These are the activations of a small neural network, seen along a few directions. Each row is one input.
Each table varies a few parts of the input and shows all the possible inputs, shuffled.
Descriptions start from the smaller parts, as in this example, which fits no table here: one of 6 places along a line, together with either a single point or one of 11 places along a line or (one of 2 separate values, together with one of 8 places around a ring).
Shared parts are said once, and a part with two or three values counts as separate values.

Other details of the inputs vary at random and push rows far along two fixed directions, the same in every table; ignore that.

A family of inputs:
row 1: [ 40  -1   4   7 -17  11  44 -22  15 -21   6 -24 -16]
row 2: [-19  15  16 -11   6   1  -5  17 -15  12  23   9   5]
row 3: [-21  15  17 -12   7  -3  -3  13 -14  11  24  10   1]
row 4: [  8 -19  21   2 -10  -4  -6  -3  -5  11   2 -22  11]
row 5: [ 11 -27  21   2  -1 -23  12  -2  18  13  -7 -39  24]
row 6: [  0 -13  19   3   7 -20  12  -8  14  10  -3 -24  13]
row 7: [-27  20   0 -10  26   4   9  16  -5   9  14  18   4]
row 8: [-23  19  11 -18  28   8   7  -1 -23  35  26  30   0]
row 9: [ 17 -21  12   6 -25 -13 -12   1  10  -8  -8 -31   8]
row 10: [-26  24  13 -10  11   1  -5  10 -17   7  25  21  -6]
row 11: [ 25 -11 -31  14 -22   4 -14 -10  15 -25 -30   1 -12]
row 12: [ 18 -17   3   3 -18 -23  -2 -15  21  -2 -13 -18   0]
row 13: [ 28 -17  17  -5  -9 -10  35 -23  -5  10   3 -41  -4]
row 14: [ -4  24 -44  11 -19  25 -30  21  -3 -50 -15  32 -25]
row 15: [ 15 -34  18   6   1 -11  11  -9  10  18 -12 -38  24]
row 16: [-19   8   5  -3  28  11  10   0 -13  16   9  11   7]
row 17: [ 22 -11 -28  13 -21   0 -13 -15  15 -25 -28   3 -15]
row 18: [ 20 -20   2   2 -19 -23  -2 -10  22  -1 -13 -21   4]
row 19: [-18  19   1 -13  19   3   2  -1 -14  19  17  29  -6]
row 20: [-30  20   5 -16  33  14  11  22 -17  26  22  20  15]
row 21: [  6 -21  11   6   9  -2  10  -9   4  13  -8 -22  16]
row 22: [-15   3  18 -20  25  10  10   5 -25  50  25  15  16]
row 23: [-28  17  20 -12  23  14  -1   4 -33  25  31  22   0]
row 24: [ -8  28 -41  15 -15  19 -28   7  -2 -55 -14  37 -37]
row 25: [ 12 -19   4  14  -6 -19   5 -15  22 -12 -19 -26   3]
row 26: [ 12  -4 -12  17 -28 -11 -19  -7  13 -39 -18  -7 -19]
row 27: [  2  26 -59   5 -17  21 -24  18   9 -45 -21  43 -25]
row 28: [ 18 -25  11  12 -21  -7 -10 -11   5  -7 -12 -27   2]
row 29: [ -8   6   2 -15  13   9   2  10 -16  28  14  16  10]
row 30: [-25  18   1  -4  29  11   9   3 -12  10  11  22   0]
row 31: [ 20 -30  21  -4 -14 -26   5  -9  15  22  -3 -33  20]
row 32: [ -5  24 -59  14  -3  28 -18  22   8 -54 -27  35 -20]
Each input here is: either one of 2 separate values or (one of 3 separate values, together with one of 10 places around a ring).
List by row number the other inputs of the same sort as row 13. -> row 1
Change only the choice among 3 separate values in row 21. List by row number the other rows that result. -> row 11, row 28

A family of inputs:
row 33: [ 13 -26  18   8 -28 -30 -22 -11  16  -6 -13 -28   3]
row 34: [-17  40 -40   2  18  25  13   5  -2 -35  -1  41 -30]
row 35: [ 53 -22 -34  18 -40  -1   6 -21  29 -42 -37 -25 -18]
row 36: [ 55 -23 -19  23 -54  -2  -7 -22  22 -47 -31 -32 -22]
row 37: [-34  16  -3 -11  20  -3 -23  18 -12  19   7  32   7]
row 38: [  2  31 -34   4 -18  14 -12   0  -3 -40   0  38 -40]
row 39: [ 32 -21  -1   4 -18 -16  18 -24  19  -2 -12 -23  -4]
row 40: [-19   4   7  -7  35  16  17   5 -15  29  11  12  15]
row 41: [ 27 -31  -5  13  -9  -2   6 -12  18  -1 -26 -29  14]
row 42: [-18   7  23 -15   6  10 -10  12 -30  28  28  12   7]
row 43: [ 28 -38  -6  14 -32 -15 -26  -5  18  -7 -32 -30  13]
row 44: [ 21 -30 -25  29 -33 -28 -35  -5  41 -47 -52 -30   1]
row 45: [-27   7  27  -9  16   5  -6  10 -27  22  25   8   9]
row 46: [-31  11  28  -8  18   1  -5  11 -21  21  26   7   8]
row 47: [-19  15 -10 -12  23   8   1   8  -9  21   9  35   3]
row 48: [-20   1  12 -17  16   3 -15  16 -22  39  17  16  20]
row 49: [  4 -44  39   6   2 -32  -5  -8  10  33  -9 -49  37]
row 50: [ 33 -24  -5  19 -13  -6  24 -26  25 -21 -27 -38  -5]
row 51: [-13  15  11 -16  25   3  29  -6 -12  25  23  15  -3]
row 52: [-14  16 -13 -14  21  16   2   9 -12  23   9  33   3]
row 53: [ 23 -26 -25  26 -38 -24 -25  14  47 -54 -48 -37   7]
row 54: [ -1   2  30 -14  24  -4  50   3   1  27  25 -27  20]
row 55: [ 12 -46  36   2  -6 -24  -7  -6   2  37  -7 -45  37]
row 56: [-14  17  12 -14  30   5  33  -7 -10  24  22  10   1]
row 57: [-18  -4  49 -13   9 -19   9  19  -4  24  29 -27  26]
row 58: [ 37 -25   0  10 -14   1  25 -22  12  -5 -16 -35   1]
row 59: [ -4   5  45 -13  12  -8  35   5  -6  21  34 -28  14]
row 60: [-23 -14  36 -10  21 -24  -6   3  -4  45  11 -13  33]
row 61: [-28  25 -40   6  11  24 -31  25 -12 -25 -12  44 -10]
row 62: [-22  33 -44   3  20  20  -7  14   4 -25 -10  47 -14]
row 63: [ 37 -21  -3   2 -19  -9  19 -23  16   0 -13 -26  -3]
row 64: [-12  -6  29 -11  29  -8  32  14   7  34  16 -22  34]
row 65: [-21  31 -44   0  15  18 -12  14   2 -22 -10  52 -17]
row 66: [ 41 -19 -14  32 -42 -10  -2 -24  30 -58 -35 -37 -24]
row 67: [-17  28   9 -12  12   6   8  -1 -19   5  27  26 -20]
row 68: [ 45 -29 -37  21 -36  -5 -13 -13  35 -37 -47 -20  -5]
row 69: [-33  14  29 -13  16  -9  -9   9 -16  23  27  11   7]
row 70: [-14 -11  28  -8  32 -13  20  -5   0  39  12 -14  27]
row 71: [-15 -16  28 -14  11 -22 -13   4  -8  48  11  -4  27]
row 72: [-23   7   8  -6  37  11  17   5 -10  28  12  11  16]
row 73: [-24  33 -29  -3  -9  12 -35  19 -11 -26   5  51 -26]
row 74: [ -6  38 -30   2  -3  36  -2   9 -21 -34   9  40 -33]
row 75: [-22  20   4 -15   2   8 -19  15 -23  15  22  30  -6]
row 76: [ 28 -26  45  -9 -15 -20  19 -25  -3  35  16 -40   9]
row 77: [ -4  22 -33   3 -22  18 -35  17  -8 -36  -5  34 -25]
row 78: [  2  -9  28  -8  25   6  41 -15 -14  36  18 -18  12]
row 79: [ 19 -31  -1   5 -24 -22 -26  -3  16   6 -24 -22  14]
row 80: [ 31 -24  17  15 -22  -8  12 -23   8 -14  -9 -40  -5]
row 81: [ 27 -22  22  -7   1   2  34 -21  -4  31   7 -30  12]
row 82: [-19  44 -27   3   6  19  -1   7  -8 -41   9  39 -36]
row 83: [-23  27 -28   9  -7   5 -32  17   3 -46  -8  30 -22]
row 84: [ 10  30 -36   2 -18  27  -9   3 -10 -38   1  34 -37]
row 85: [  2 -16  21 -13  20   4  18  -4 -11  48  12 -10  25]
row 86: [-10  20 -30   9 -16  22 -31  18 -10 -40  -6  30 -22]
row 87: [-17  45 -27   2   2  19  -4   6  -8 -37   9  42 -36]
What is each input in this table made of? -> one of 5 places around a ring, together with either a single point or one of 10 places around a ring
Changing only the place on the ring of 5 turns row 33 into row 37. The same change can be made to row 77. Which row results? -> row 48
List by row number the other rows that have the place on the ring of 5 in common with row 40. -> row 41, row 47, row 52, row 62, row 64, row 65, row 68, row 70, row 72, row 85
Change only the place on the ring of 10 in row 58. List by row number the other rows that result. -> row 34, row 35, row 39, row 50, row 51, row 56, row 63, row 78, row 81
Change only the place on the ring of 10 in row 87. List by row number the other rows that result. -> row 36, row 38, row 66, row 67, row 74, row 76, row 80, row 82, row 84

A family of inputs:
row 88: [ -4  19  17 -10  12  -2  18   4 -14  13  21   3   1]
row 89: [-11  -2  14  -8   6   0  -6  10 -10  27  15  11  14]
row 90: [-13  33 -44   4  -5  20 -31  17   4 -39 -11  54 -27]
row 91: [-12   5  19   1  20  11  17   5 -11  21  16   2   7]
row 92: [-16   7   9 -10  17  -2   2   7   0  19  13   8  14]
row 93: [ 7  1 11 -5 -2 -3 13 -4 -5  3 14 -8 -2]
row 94: [-10  -5  37 -13  17   2  20 -10 -17  36  29  -9  15]
row 95: [ -9  28 -52   7  10  23   4   5   0 -41 -12  50 -32]
row 96: [-15  -8  27 -15  21  -5   8  10 -15  34  17 -12  23]
row 97: [ 39 -39  19   0 -29 -24  23 -23  26  13 -16 -57   8]
row 98: [ -8  17  -5  -7   7  15   4   3 -11  -7  17  18 -13]
row 99: [-17  33 -41   7  -6  14 -30  10  -2 -38 -12  47 -30]
row 100: [ 45 -26 -14  15 -23  -5   1 -25  20 -14 -33 -33   1]
row 101: [-12  -3  38  -8  20   6  19  -5 -13  35  24  -9  16]
row 102: [ 20 -23 -14  19 -25 -18 -13  -9  23 -31 -34 -34  -1]
row 103: [ 23 -27 -12  20 -33 -19 -23 -11  17 -27 -32 -28  -7]
row 104: [ 28 -34  -6  16 -34 -17 -20  -6  17 -21 -30 -30   2]
row 105: [-14  13 -13  -4   9  10  -6  19  -1  -2   4  20   5]
row 106: [-22  11  10  -9  19  -5   2   3  -7  17  12   6   7]
What is each input in this table made of? -> either one of 3 separate values or one of 6 places along a line or (one of 2 separate values, together with one of 5 places around a ring)
Start at row 88 and move only the place on the line of 6, one step at a time. The first step leads to row 93. Which rows follow, in order? -> row 98, row 94, row 101, row 91
